Each row below holds a small network's activations on one input, seen along a few directions.
Each table varies a few parts of the input and shows all the possible inputs, shuffled.
A made-up example of a description, with smaller parts first: line(6) and (point or ring(9) or (values(2) and ring(5))).
Shared parts are said once, and a part with two or three values counts as separate values.

Other details of the inputs shift rows strongly along two fixed directions, in all tables alike. That doesn't count.

Rows:
R1: [  1  44 -52  38  21  73  79 -34 -57  16 -33  15 -51  29]
R2: [ -8  39  97 -46 -19  23 -52   4  18  16  17 -58  49  56]
R3: [-20  59  80 -24 -11  -4 -76   7  44 -29 -23 -81  39  48]
R4: [ -3 -69  -4  -8 -66 -98 -67  24  48  30  55  20  34 -48]
R5: [-14  -8 -39  21 -30 -11   2 -11 -16  15  33  17   2 -16]
R6: [ 12 -31 -17  18 -12 -29   7  -9  14  31   2  26 -23 -16]
R7: [  7   2  50 -28 -24 -12 -20 -21   0   3  27 -30  18  19]
R8: [  5 -46  34 -23 -43 -95 -43  -7  32  -7  70 -30  44 -41]
R9: [-20  45  26  12  18   2 -55  28  14 -25 -45 -21  34  23]
R10: [ 27 -20 -56   0 -18 -20  73 -30 -21 -50  24  27 -52 -14]
R11: [-13  57  50 -13  16  71 -16  36  24  49 -42 -25   6  82]
R12: [-12  28 -59  40  13  42  71 -12 -30   3 -19   7 -31   7]
R13: [-21  61  38   5   6  20 -57  28  51  10 -68 -42   8  53]
R14: [-21   6  19  22 -15   0 -31  -8  -4  43  22 -24  31  -6]
R15: [ 11  11 -51  23  19  29  74   5   3   8 -44  28 -55  21]
R16: [ 25  -9 -35  -4  49  52  62 -26 -29 -36 -34  25 -64  -8]
R17: [ -6  29 -45  46  23  39  72 -25 -36  15 -17   5 -40  -3]
R18: [ -5  28  61 -51  27  70 -39  15   5   0 -25 -27  18  37]
R19: [-19  32  82 -22   5  31 -68  40   3  35  -1 -23  75  42]
R20: [ -2  21  58 -43  34  64 -32   6  -2   4 -29 -30  11  33]
R21: [-14  29  30 -28  23  18 -66  13  32 -50 -50 -39   8   8]
R22: [ 18  14 -46  25  31  23  75   2   0  15 -42  22 -56  14]
R23: [  3 -83  13 -35 -21 -92 -70   9  35 -15  56  -2  41 -83]
R24: [ 23  21 -36  -4   7  34  84 -31 -29 -41  -4  18 -61  33]
R25: [ 17   0 -38 -22  36  58  49  -8 -23 -44 -27  31 -56   8]
R26: [  7  31 -43  28  52  61  90  13 -40 -22 -49  31 -34  26]
R27: [ 17   8 -30  32  43  38  67  -7 -45  -9 -28  37 -32   7]
R28: [  7 -51  43 -20 -49 -85 -51 -24  23  -2  71 -21  36 -36]
R29: [ 18 -78 -61  24 -15 -98  17   0 -14 -21  48  57   7 -86]
R30: [-14  24  55 -41  39  59 -27  31  20  -8 -33 -43  23  29]
R31: [ 14 -77 -66  14 -34 -83   5  -3 -20 -25  57  77   2 -68]
R32: [   4  -73    6   -7  -64 -102  -72   -2   35   45   53   24   30  -48]
R33: [  22  -94  -50  -11  -10  -82    5  -26    2  -40   44   46  -28 -102]
R34: [ 11  15 -43  20  30  42  64  18 -39 -21 -26  39 -25  15]
R35: [-27  65 -26  39   7  29  -7  -9  -2 -16 -49 -27 -11  22]
R36: [ -4  21  36 -13 -12  23 -29  18  23  50 -16  -3  12  41]
R37: [  2 -12 -81  46   0 -18  65 -25 -30   0  13  25 -33 -41]
R38: [  1 -73  14  -4 -45 -97 -72   5  -1  16  66  30  61 -60]
R39: [ -4 -24  25  10   5 -39 -24  17  -1  14  22   6  39 -30]
R40: [ 23 -42 -66 -14  12   3  45  -8 -18 -55   0  46 -53 -40]
R41: [ -5  18  37   5  12  12  -9  18  29  50 -24 -19   2  23]
R42: [-15  53 120 -33  13  32 -41  10  27  25  -1 -89  49  58]
R43: [-29  58  41   4  -5  62 -29   6 -10  50  -7 -36  37  48]
R44: [-24  -9 -10  15 -37 -21 -33   8   1  24  39 -10  35 -19]
R45: [ 23 -22 -55   5 -10 -27  81 -34 -15 -49  17  22 -49 -18]
Each input here is: values(5) and (point or ring(8)).
The inputs of R1 and R7 match in every part but the values(5) part. If R37 is changed in the same way as R1 into R7, which row does it become?
> R8
The inputs of R14 and R27 match in every part but the values(5) part. If R5 is changed in the same way as R14 into R27, which row does it become?
> R31
Which other rows does R30 become when the ring(8) part takes its other values? List them by row number.
> R16, R18, R20, R23, R25, R33, R40
Which other rows does R13 become when the values(5) part takes its other values? List them by row number.
> R3, R9, R21, R35
Which other rows does R15 become when the ring(8) part takes its other values? List them by row number.
> R4, R6, R11, R22, R32, R36, R41

Rows:
R46: [ 17 -45 -88  25  -9 -25  55 -26 -38 -23  18  65 -42 -55]
R47: [  2  16 -16   8   2  21  36 -13 -16   2  -2   9 -24  29]
R48: [  4  11  31 -30  37  41   0   3  -1 -29 -24 -14   0  25]
R49: [ -5  71  64 -32  49  86 -16  22  14 -21 -67 -55   2  67]
R50: [ -24  -38   50  -18  -58  -83 -119   28   51   31   48  -19   77  -29]
R51: [-23 -28  22  -5 -45 -62 -92  13  29  18  38 -13  57 -34]
R52: [ 33 -47 -67  -8  -6 -37  63 -44 -18 -69  20  42 -62 -46]
R53: [  5  12   7   1   3  16  25  -8   2  18  -4  -6 -17  19]
R54: [ -8 -61  44 -22 -42 -81 -90  20  40  39  58  -7  65 -44]
R55: [ 25 -43 -87  27 -13 -44  57 -25  -6 -19  -1  59 -62 -49]
R56: [ -3  12   0  15  20  19  21  10 -15   8 -11  -1   4   2]
R57: [-12  66  56 -11  38  94  -2  31  -5  34 -48 -31  19  74]
R58: [  0  17 -12  10  -5  26  23 -17 -19   4  -1   0  -9  11]
R59: [ -5  32  19  11   9  17  11   2  -9  15  -3 -27  10  21]
R60: [ -6  24 -25  28  21  11  27   5  -9  -7 -23  -1 -20   8]
What is each input in this table made of?
> values(3) and (point or line(4))
The inputs of R46 and R58 match in every part but the values(3) part. If R57 is changed in the same way as R46 into R58, which row does it become?
> R47
Which other rows does R54 become when the values(3) part takes its other values? List them by row number.
> R53, R55
List by row number the other rows that have the values(3) part in common with R50.
> R49, R51, R55, R60
